A small network was trained on made-up records. Each row is its average activation on records with the value named, seen along a few directions.
Values that are neighbours, or in one group, have similar rows; names and order tell nothing.
(in the rows, 500 means zero)
Strong random noise was added to every row along 12 fixed directions; ignore it. To show where, here is one row again and again, with new noise each time:
[467 381 304 391 549 592 584 430 486 572 673 549 580 567 409 421 501 200
 460 364 560 406 398]
[662 380 663 498 388 548 416 659 465 316 676 471 438 552 485 503 469 462
 424 446 508 558 452]
[493 341 451 477 411 625 477 468 427 425 759 585 474 321 431 676 507 267
 350 572 355 563 570]
[419 601 448 491 508 418 555 337 470 632 166 517 622 411 503 399 577 631
 601 569 480 478 601]
[430 535 601 638 594 437 534 310 490 375 470 642 329 464 543 689 320 729
 401 634 491 609 651]
[384 543 321 631 434 567 656 324 481 568 528 527 434 340 440 578 495 447
 402 580 735 645 548]
[442 601 143 527 490 522 549 369 632 512 410 527 570 597 368 571 456 386
 416 634 743 396 542]
[577 621 684 518 504 553 443 439 477 446 421 599 511 518 513 557 442 653
 450 604 405 533 653]
[568 307 453 447 692 717 510 621 536 428 664 435 586 671 521 448 445 273
 566 609 400 462 363]
[377 478 522 489 518 410 468 383 487 483 422 280 554 566 517 339 471 644
 703 497 657 512 575]
[519 682 597 389 442 591 293 720 502 525 790 463 408 727 507 546 479 445
 716 460 551 555 527]
[574 305 604 566 562 691 536 570 422 335 502 226 593 413 616 562 577 441
 546 685 319 554 569]
[486 454 448 537 515 487 668 476 377 432 421 414 443 494 603 640 531 449
 499 358 544 511 478]
[570 516 520 640 562 461 614 556 495 469 347 526 407 429 587 597 580 586
 454 565 434 530 504]


Vod, 15 values:
b9: [425 396 444 517 692 476 619 451 558 560 531 524 478 449 494 434 467 464
 514 507 389 463 398]
b2: [531 488 595 554 438 462 570 492 491 526 437 399 542 353 506 440 571 570
 437 441 456 474 574]
b6: [571 521 664 506 473 561 578 376 416 536 534 405 652 433 506 330 602 481
 393 309 477 412 589]
b14: [582 457 588 563 432 548 494 511 498 541 392 650 493 328 460 415 484 595
 428 634 530 707 367]
b8: [477 639 437 529 376 499 333 593 651 519 680 472 376 673 414 479 386 587
 536 545 884 591 462]
b12: [392 528 487 542 582 477 521 480 482 598 481 438 519 439 570 469 556 537
 545 533 417 488 560]
b11: [504 546 218 573 412 462 712 603 500 418 253 592 422 480 522 755 424 401
 394 557 620 527 334]
b15: [355 466 449 413 513 474 623 328 363 620 560 400 601 452 521 439 579 387
 544 196 508 448 439]
b7: [380 513 548 363 533 396 372 488 466 631 669 560 485 492 508 481 540 480
 576 332 308 436 481]
b13: [424 603 516 321 379 531 451 393 404 582 513 454 580 471 496 580 511 419
 528 317 482 424 640]
b3: [553 443 479 470 422 581 490 428 473 369 310 449 664 531 462 470 424 516
 468 636 554 520 525]
b4: [468 444 282 546 623 446 602 436 607 557 374 518 560 585 517 429 475 465
 420 468 639 357 324]
b1: [436 455 364 381 514 531 620 292 373 346 450 598 527 628 494 721 280 381
 402 309 616 489 426]
b10: [501 468 615 640 589 463 495 541 520 403 422 421 420 468 607 582 498 657
 504 604 426 503 611]
b5: [455 633 466 393 454 488 329 470 595 467 638 590 425 622 430 645 326 510
 486 520 531 470 570]
Each value of Vod is a pair of two hidden parts, and every pair occurs once (5 first parts, 3 second parts).
Changing only the second part turns b10 into b12. b1 has the same second part as b10; what does that change turn b1 into?
> b15
Changing only the second part turns b13 into b8. b5 has the same second part as b13; what does that change turn b5 into?
> b14

Nata, 15 values:
c6: [659 359 623 599 687 446 550 490 625  48 689 600 313 900 504 668  24 586
 162 444 641 359 513]
c2: [428 912 357 382 289 453 366 426 484 575  82 239 670 538 529 702 618 655
 703 485 700 458 714]
c11: [401 609 197 503 484 455 367 585 666 586 793 604 425 527 360 600 645 219
 536 653 475 363 596]
c3: [684 232 603 753 653 463 478 629 617 501 831 868 259 283 464 413 639 466
 197 715 224 597 368]
c13: [388 441 351 561 622 557 728 466 525 492 215 472 521 488 527 447 332 543
 653 722 610 665 244]
c4: [437 510 308 526 774 412 766 308 613 606 296 354 564 735 536 334 462 520
 400 297 725 191 439]
c1: [457 435 467 612 594 439 712 596 348 312 487 243 243 537 698 776 521 497
 700 376 600 663 406]
c15: [445 484 312 402 603 607 471 640 494 427 374 378 589 654 549 588 502 336
 749 680 372 420 536]
c7: [525 727 526 460 363 557 346 485 574 430 596 427 508 535 421 724 410 528
 421 522 506 431 669]
c5: [614 382 713 437 363 675 381 670 447 507 759 765 349 467 494 487 312 462
 411 512 504 789 331]
c10: [647 789 572 537 341 445 279 601 681 489 379 716 619 546 340 467 497 686
 352 777 416 407 645]
c14: [570 441 877 341 639 668 414 345 396 378 544 664 692 768 570 333 140 603
 408 367 329 498 412]
c12: [407 623 539 623 787 519 540 310 603 551 824 537 324 711 565 515 385 614
 401 303 716 457 502]
c8: [257 448 226 579 425 352 537 447 450 543 508 574 250 275 509 766 500 516
 660 637 686 755 445]
c9: [704 600 765 575 312 568 594 755 355 559 144 269 582 470 634 358 751 674
 661 395 587 607 512]
Each value of Nata is a pair of two hidden parts, and every pair occurs once (5 first parts, 3 second parts).
Changing only the second part turns c2 into c5. c13 has the same second part as c2; what does that change turn c13 into?
> c6
Changing only the second part turns c3 into c8. c14 has the same second part as c3; what does that change turn c14 into?
> c7
